These are the activations of a small neural network, seen along a few directions. Each row is one input.
Each table varies a few parts of the input and shows all the possible inputs, shuffled.
A made-up example of a description, with smaller parts first: values(2) and (point or ring(11) or (line(6) and ring(8))).
Shared parts are said once, and a part with two or three values counts as separate values.
In the rows, zero is written as 128.

Other details of the inputs vary at random and push rows far along three fixed directions, the same in every table; ignore that.

Table:
r1: [153 145  75 141 152 200 137 182 118 174  95 117 123 147]
r2: [ 97 103 166 158  84  67 120  85 135 149  86 148 126 126]
r3: [116 105 129 101 156 133 102 134  95 111 188  95 108 111]
r4: [ 80 115 174 128  95  80 160 104 153 152  92 158 120 120]
r5: [114 123 143  85 156  99  87 129  95 104 171  72 122 100]
r6: [116 114 124 112 137 128  74 142  90 122 177  95 118 121]
r7: [ 69  77 145 111 131 106 137 135 116 163 116 153 126 129]
r8: [109 153 155 105  94  68 101  69 122  70 169 145 127 107]
r9: [ 79  68 149 135 141 133 156 154 131 174 107 133 113 126]
r10: [140 181 105 109  80 124 133 115 145 109 114 159 148 141]
r11: [139 141 137 175  89 101 153  88 147 113  78 145 140 120]
r12: [153 171 122 159 102 110 125 100 137 110  91 124 137 121]
r13: [172 113 140 138 138 149 178 137 149 141 105 167 132 154]
r14: [137 118 130 171 117 145 137 126 127 142  91 125 127 131]
r15: [133  77 134  91 174 124 110 160 107 138 161 136 131 148]
r16: [124  88 123 113 162 103  96 147 128 137 187 120 147 146]
r17: [178 162 135 119 105 107 138 110 147  97 127 177 152 145]
r18: [155 167  90  93 142 194 141 162 123 120 138 115 133 137]
r19: [125  98 128 105 165 106  93 142 128 123 194 120 149 138]
r20: [139 196 130 126  92 127 149 116 161  81 123 134 136 119]
r21: [ 91  55 159 144 143 117 148 108 125 175 121 130  94 119]
r22: [100  34 163 150 159 113 166 129 156 182 133 152 132 148]
r23: [117  40 143 123 148  94 128 148 121 175 128 163 128 155]
r24: [154 189 137 145  84 126 119  89 135  84 130 142 136 119]
r25: [117 130 131  97 150 107  83 129  94  82 168  86 135 103]
r26: [166 162 118 133 147 184 127 146 110 101 138  85 126 119]
r27: [143 208 134 102  90 121 152 107 142 103 113 149 138 122]
r28: [ 98 170 138 107  76  56  89 105 147  98 137 136 138 120]
r29: [168 109 146 135 146 143 177 135 148 162  97 162 123 153]
r30: [136 120 149 164 128 164 161 115 135 160  96 126 104 128]
r31: [163 162 113 140 148 186 120 144 110 102 126  95 128 125]
r32: [118 126 135 153 125 152 171 139 162 160  86 128 113 130]
r33: [ 96  65 171 151 137 122 149 119 125 176  93 119 105 121]
r34: [150 165 135 141 113 116 160  85 143 100 110 127 119 109]
r35: [122 124 124  88 151 108  99 125  97  82 187  85 120 100]
r36: [ 61  50 140 148 123  97 131 146 141 181 106 135 117 132]
r37: [ 95 118 119  97 153 132  94 164 116 118 163  96 124 121]
r38: [ 97 109 122  74 155 137 111 168  95 137 166 107 124 121]
r39: [104 114 142 100 141 120  79 129  92 109 179 102 118 116]
r40: [138 170 114 116  86 136 146 112 151 116 103 168 148 137]
r41: [108 107 124 103 143 112  79 124  97 108 185 107 116 110]
r42: [121 128 118 164 115 152 157 142 161 144  88 141 129 132]
r43: [175 138 102 143 179 189 139 159 143 127 155 117 146 155]
r44: [157 123  92 160 159 177 142 141 121 127 115 106 121 120]
r45: [169 163  97 141 151 171 115 145 112  94 129  87 137 113]
r46: [117 151 133 112  91  48  99  76 122  70 155 130 138 103]
r47: [130 138 106 158 124 157 141 154 141 166  83 131 123 140]
r48: [177 132  93 158 168 171 131 158 147 157 134 121 140 163]
r49: [ 82  69 146 110 129 128 164 133 137 196  95 151 114 140]
r50: [138 140 156 164  98 111 175  83 150 104  83 142 133 112]
r51: [130 178 123 144  82 114 140 119 150 111 101 152 143 129]
r52: [146 150  87 108 146 196 142 162 125 135 119 129 134 144]
r53: [139 185 114 121  95 135 141 122 138 109 109 156 148 126]
r54: [167 149  79 152 157 167 119 143 115 128 120  93 117 127]
r55: [ 65  59 150 132 143 117 138 149 123 172 111 138 118 128]
r56: [ 78  76 141 138 127 114 136 143 132 166 104 144 124 125]
r57: [ 98 111 106  86 145 126  91 169  93 142 160 111 130 127]
r58: [162 171  69 113 138 191 118 168 124 148 116 117 132 152]
r59: [157 135 110 153 149 185 122 150 112 127 115  99 127 124]
r60: [157 151 156 148 113 106 173  89 183 127 118 165 146 145]
r61: [151 170 117 157  97 118 126  89 138 115 115 143 121 128]
r62: [107 152 156 118  75  56  78  78 120 105 148 138 128 119]
r63: [118 135 145  86 136 123  80 128  92  92 198  90 118 109]
r64: [169 115 124 141 131 122 141 137 140 158 100 166 132 163]
r65: [160 149  94 139 161 174 132 138 113  99 136  96 121 118]
r66: [105 138 146 113  83  51  92  73 120  87 167 145 127 111]
Each input here is: line(6) and (values(2) or line(4) or ring(5)).
The inputs of r36 and r42 match in every part but the line(6) part. If r6 is changed in the same way as r36 into r42, which row does it become? -> r24
The inputs of r52 and r58 match in every part but the line(6) part. If r43 is changed in the same way as r52 into r58, which row does it become? -> r48
Which other rows does r65 become when the line(6) part takes its other values? List them by row number. -> r34, r35, r44, r46, r54
Start at r12 and move only the ring(5) part, one step at a time. The first step leads to r54. Which rows follow, in order? -> r61, r62, r2
Which other rows does r29 become when the values(2) part takes its other values? List them by row number. -> r60

Table:
r67: [126 104 136 128 132 108  99 116 108 126 137 121 128 123]
r68: [139 124 105 106 155 154 119 162 110 135 152 120 130 133]
r69: [131 133 155 140 105 109 146 101 141 109 114 139 130 118]
r70: [ 97  84 145 136 141 141 144 141 112 166 102 124 107 124]
r71: [111  93 129 108 138 119 126 133 126 144 139 145 126 135]
r72: [158 153 120 159 118 169 163 124 145 122  97 129 116 126]
r73: [132 139 123 107 122 102  78 122 102 100 159 114 123 116]
r74: [110  79 144 138 140 128 139 130 121 150 126 117 111 125]
r75: [ 98  94 140 146 121 116 138 112 130 148 114 128 121 117]
r76: [120 107 142 181 121 122 164 111 150 142  83 143 127 123]
r77: [136 168 134 140  92 115 139 102 154 116 116 153 144 131]
r78: [ 90  96 140 140 115 116 137 116 129 143 104 128 122 119]
r79: [112 133 143 104 129 113 109 117 107 120 152 115 120 111]
r80: [115  76 145 158 123 103 129 112 120 157 108 140 115 132]
r81: [100  76 132 153 140 137 141 138 124 164 113 117 113 120]
r82: [185 169  81 108 185 197  98 194 111 113 166  73 135 138]
r83: [124 107 137 102 141 104 119 130 127 133 141 133 137 133]
r84: [104 134 143  97 125 115 109 122 105 117 141 116 120 114]
r85: [104 127 125 117 132 103  99 119 119 110 152 109 124 110]
r86: [164 193 116 115 103 123 137 118 142 100 126 144 143 131]
r87: [151 154 114 158 117 165 165 145 153 150  75 143 131 145]
r88: [118 147 130  90 123  95  94 127 124 115 162 119 138 124]
r89: [116 130 142 104 133 114 107 125 111 113 152 116 113 113]
r90: [151 166 131 136 106 116 144 107 155 117 116 146 140 141]
r91: [104 115 152 121 117  87 113 100 128 106 143 122 134 111]
r92: [110  76 135 149 146 132 139 146 133 169 122 132 121 144]
r93: [116 137 135  94 124 109  98 117 115  97 166 106 122 111]
r94: [184 117  70 138 204 238 145 204 109 158 136  95 119 154]
r95: [142 122 113 125 164 160 110 168 120 131 153 103 133 136]
r96: [154 164 125 149 109 154 154 118 138 116 108 126 125 120]
r97: [168 153  98 119 180 198 116 163  99 120 156  78 114 127]
r98: [156 176  75 121 166 192 102 178 100 102 148  68 126 117]
r99: [122  68 138 157 144 128 126 133 114 162 107 127 117 131]
r100: [112 137 127 103 125 105  93 116 117  96 165 105 126 109]
r101: [155 192 120 132  99 128 128 117 153  93 129 144 140 133]
r102: [109  70 144 134 135 106 155 122 139 174 107 153 124 145]
r103: [141 185 132 124  90 130 138 101 136  91 114 129 133 117]
r104: [115 127 127 109 118 105  86 120  97 117 141 117 126 120]
r105: [148 166 123 144 106 158 154 124 136 112  98 126 125 123]
r106: [121  95 133 112 142 107 128 138 125 147 137 133 126 138]
r107: [ 94  89 128 148 141 124 129 130 123 157 119 115 119 117]
r108: [116 134 122  84 126 115 108 135 114 116 151 134 138 130]
r109: [122 139 136 100 130 103  93 127 126 104 168 119 145 127]
r110: [136 154 144 128  99  88 134 104 151 113 124 149 139 135]
r111: [136 132 120 119 157 165 120 154 102 135 144  97 112 119]
r112: [109  89 149 140 128 119 144 111 129 146 120 127 115 126]
r113: [103  75 154 140 128 106 143 126 139 152 120 158 133 137]
r114: [125 109 135 162 113 136 168 122 156 153  91 171 125 143]
r115: [125 138 125  80 128 100  98 133 117 100 173 134 134 125]
r116: [112 126 130  96 127 107 102 127 124 114 165 134 133 130]
r117: [137 131 123 117 131 112  89 116 102 111 156 110 126 125]
r118: [ 99 113 132 101 124 114 112 135 120 131 143 137 134 133]
r119: [130 126 160 147 116 119 154 105 138 127 103 146 124 122]
r120: [150 174 122 136 101 134 145 118 146 110 122 155 143 134]
r121: [144 164 130 149 102 121 144  92 144  98 118 132 133 122]
r122: [124 146 122 111 141 112  92 125 114  91 164  95 137 109]
r123: [120  89 139 114 145 115 129 139 124 138 139 142 134 134]
r124: [156 153 115 166 105 154 144 122 129 132  79 139 125 134]
r125: [ 92 117 126 123 129 112 111 127 116 127 129 111 126 113]
r126: [115  93 128 134 132 117 105 121 110 144 128 125 114 126]
r127: [ 96  83 131 139 136 137 135 155 130 171 108 133 123 139]
r128: [123  86 131 134 158 139 133 152 134 166 120 122 128 141]
r129: [152 153 114 169 116 161 159 121 148 120  94 130 120 124]
r130: [147 171 128 134 100 120 141 110 159 116 110 151 137 136]
r131: [109 121 164 110 122  90 117  99 120 112 143 130 127 113]
r132: [147 133 121 155 116 154 177 119 151 152  88 166 135 143]
r133: [106 146 129  91 116 103  91 131 121 109 158 122 139 126]
r134: [130 147 147 143 101 100 135  96 143  94 121 135 137 115]
r135: [140 169 130 140  95 119 138 104 159 110 115 155 139 135]
r136: [118  91 132 114 142 117 133 130 124 144 141 142 130 140]
r137: [151 175 130 128  99 116 139  99 148  96 135 156 146 139]
r138: [103  97 152 135 128 119 140 111 127 148 114 138 109 121]
r139: [106 102 127 120 138 132 126 151 128 161 116 124 127 138]
r140: [160 160 118 160 103 138 135 110 129 122 100 138 128 127]
r141: [120 119 145 109 134 114 111 119 117 109 153 108 128 114]
r142: [114 131 149 100 114  84 109 108 132 101 160 145 148 127]
r143: [125 127 104 133 156 151 112 155 110 130 144  90 121 115]
r144: [ 96  99 131 129 129 124 123 136 117 137 121 112 119 117]
r145: [122 128 137 166 112 109 151 102 146 125 103 139 127 123]
r146: [154 194 111 144 108 131 129 110 141  82 123 123 133 114]
r147: [157 181 114 121 105 136 148 129 143 113 103 149 140 137]
r148: [135 136 134  85 135  95 102 134 120 104 163 124 141 126]
r149: [166 126  70 128 187 234 141 207 107 158 121 101 122 148]
r150: [124 149 134 109 102  84  85  97 106 101 152 126 133 114]
r151: [118  94 127 138 149 139 129 142 131 157 134 124 126 143]
r152: [111  80 135 134 143 126 136 141 127 155 135 140 125 142]
r153: [157 157 117 155 118 152 157 134 159 138  93 146 128 142]
r154: [168 194 113 114 106 127 136 120 147  94 126 146 139 134]
r155: [105 101 129 101 133 114 125 141 122 152 123 136 130 135]
r156: [112  75 127 124 149 129 142 144 133 175 114 141 118 142]
r157: [126 119 136  94 137 105 112 126 121 113 159 136 142 130]
r158: [148 154 121 163 110 151 158 128 155 140  97 148 135 139]
r159: [141 155 123 165 114 131 151 102 147 115 104 132 131 125]
r160: [148 147 113 160 115 173 171 141 149 143  83 156 134 146]
r161: [111  78 127 126 146 129 143 144 128 179 114 138 123 139]
r162: [109  93 135 139 139 119 127 128 122 134 135 112 118 121]
r163: [116 142 128  91 121 105  98 125 118 108 172 130 141 125]
r164: [184 174  88 112 185 210 109 177  93 105 167  67 115 126]
r165: [102  76 140 141 139 141 143 132 121 167 115 118 111 122]
r166: [153 157 120 155 114 148 158 132 154 144  94 144 134 139]
The inputs of r135 and r133 match in every part but one. If r116 is changed in the same way as r135 into r133, which row does it become? -> r118
The inputs of r110 and r166 match in every part but one. If r152 is changed in the same way as r110 into r166, which row does it become? -> r120
Describe the family of inputs behind these rows. -> values(2) and line(5) and (point or line(4) or ring(5))
Which other rows does r148 become when the ring(5) part takes its other values? List them by row number. -> r82, r95, r113, r123
Which other rows does r72 become when the line(5) part takes its other values? List them by row number. -> r69, r74, r96, r105
Which other rows does r97 become when the line(4) part takes its other values? List them by row number. -> r112, r121, r159
Which other rows does r154 become when the values(2) part takes its other values? List them by row number. -> r156
List by row number the other rows that have the line(5) part and the values(2) part in common with r70. -> r87, r98, r105, r124, r127, r144, r147, r149, r160
